Each row below is a small network's average activation on inputs in which a field has the value named, seen along a few directions.
Values that are neighbours, or in one group, have similar rows; names and order tell nothing.
Random noise pushes rows far along 4 fixed directions. That doesn't count. These rows show it; they differ only by the noise:
[-185 -240  -85   97  464 -140  344 -154 -244   13 -251   44  192  203
   46]
[  -9   15  136   28  268  -38   72   86 -226   34  103  -27  128   20
   98]
[ 298 -472 -336  543 -281 -221   22  -53  -35  448 -311  -57 -136  732
  296]
[ 225  -27  169  340  203  -72  176  275 -214  127  148  204  375   77
  177]
[  43 -129  -99   10  174 -107  285 -142 -208   55 -183  127   62  131
   34]
[ -15  114  -56 -475  133  -16  271 -304 -248 -117 -121  115 -148 -185
 -130]


Values of TOMA:
miv: [  72   -6  -31  -30   70 -128   79  169 -142  107   15  118  274  -22
   83]
pob: [ -70 -229  -48  246 -196    5 -355  240  290   36  -72 -273  -81   94
   58]
palan: [ 266  128 -223  124 -440    6  -17 -166  238   41 -149  312 -290   -7
  -12]
duv: [ -69 -176 -197   13 -104 -134   59 -234   -3  -10 -252   61  174   66
 -129]
kepit: [ 206  130    7  -42 -265  254   13  -76  122  -44   84  155    3 -198
 -223]
kemu: [-426 -585 -132  431  295  -90  197   63  171  -10 -456  -44  197  387
  200]
kas: [-325  -95  -18  -47  222  121  -89  -83   55  -56  -45 -126 -302   61
  110]
fedim: [ 162  109   31  -20 -288   57 -156   17   34  131  144   68 -250  114
  121]
tukag: [ 196  138   83 -114  -25  -41  365  113  -84 -113  105  628  501 -247
  -56]
sugom: [ 480   71   80  169 -450  -13 -171  241 -107  302  284   19 -159  172
  171]
bozub: [ 231  380  397   82    9  275  147  445  152 -178  345  262  309 -569
 -204]
betuk: [ 125  310  100  -16   88   59   49  -75  -39 -218   58  157  123 -329
   -3]
rere: [  33   83  305  111    0   92   89  360  123 -103  196  174  -68 -137
   38]
vumen: [-516 -251  -17  227  528 -107  314  128   -5  -63  -81  196  516   -7
   95]
dusi: [-125  -75   81  145  102   -7   10  102  126  -99   51  123  408 -145
  -53]
fid: [ 114  212   22   79   42  143 -129   91   77   60  173  -26  131  -73
  -80]
tufek: [-285   -2  231   48  145   37  -19  -23  171 -322   56 -147  -62  -76
  -49]
sus: [ 199  112    2  116  184 -182  157    9  -66  -84   67   83  236  -26
  -10]
mabes: [-335  -78   87  132  558  -17  126   21 -228  -55   29 -285  417   63
 -239]
mog: [ 389   88 -219 -258 -422  -61 -211 -115   49  186  -87   26  -77  -31
 -128]
A value of TOMA combines one of 4 hidden first parts with one of 5 second parts; all combinations occur once.
Changing only the second part turns fid into tukag. mabes has the same second part as fid; what does that change turn mabes into?
> miv
Changing only the second part turns fedim into duv. rere has the same second part as fedim; what does that change turn rere into?
> pob
Changing only the second part turns palan into dusi. sus has the same second part as palan; what does that change turn sus into?
> mog

Values of RIKEG:
vanit: [ -75  103   56 -305 -525  189 -457 -192  285 -140   15 -271 -743 -230
   48]
tuga: [-450  142  293 -487  808  100  105  142 -419 -213  216 -397  245  -70
   23]
pevi: [-809  420  438 -662  744  234   12 -154  -39 -506  313 -245 -399 -628
 -149]
zono: [-608 -238 -371 -407  194  -57  -98 -704    1 -227 -440 -398 -223  163
 -528]
vuni: [-348  145  109 -464  -54  386 -352   14  202 -429  110 -462 -260 -305
    5]
zuk: [ 971  531 -333 -596 -802 -106  153 -317 -160  139   84  667 -203 -312
 -274]
lari: [ -28  -38  267   99  110 -112 -236  260 -168  217  359  -73 -184  148
  298]
pogi: [-183  -52  164  383  467   23  346   53  -92   46  -15  106   65  201
  255]
rupo: [ -61  171  212  155  676 -125  280  216 -243  -12   65   16  898 -358
 -253]
gof: [-235   89    7 -443 -478   77 -708   75  285  -58  116 -533 -340 -222
 -112]
The values of RIKEG form a ring.
List every value one step from vanit, in the order listed.
> pevi, vuni
List every value one step from zuk, in the order listed.
> tuga, rupo
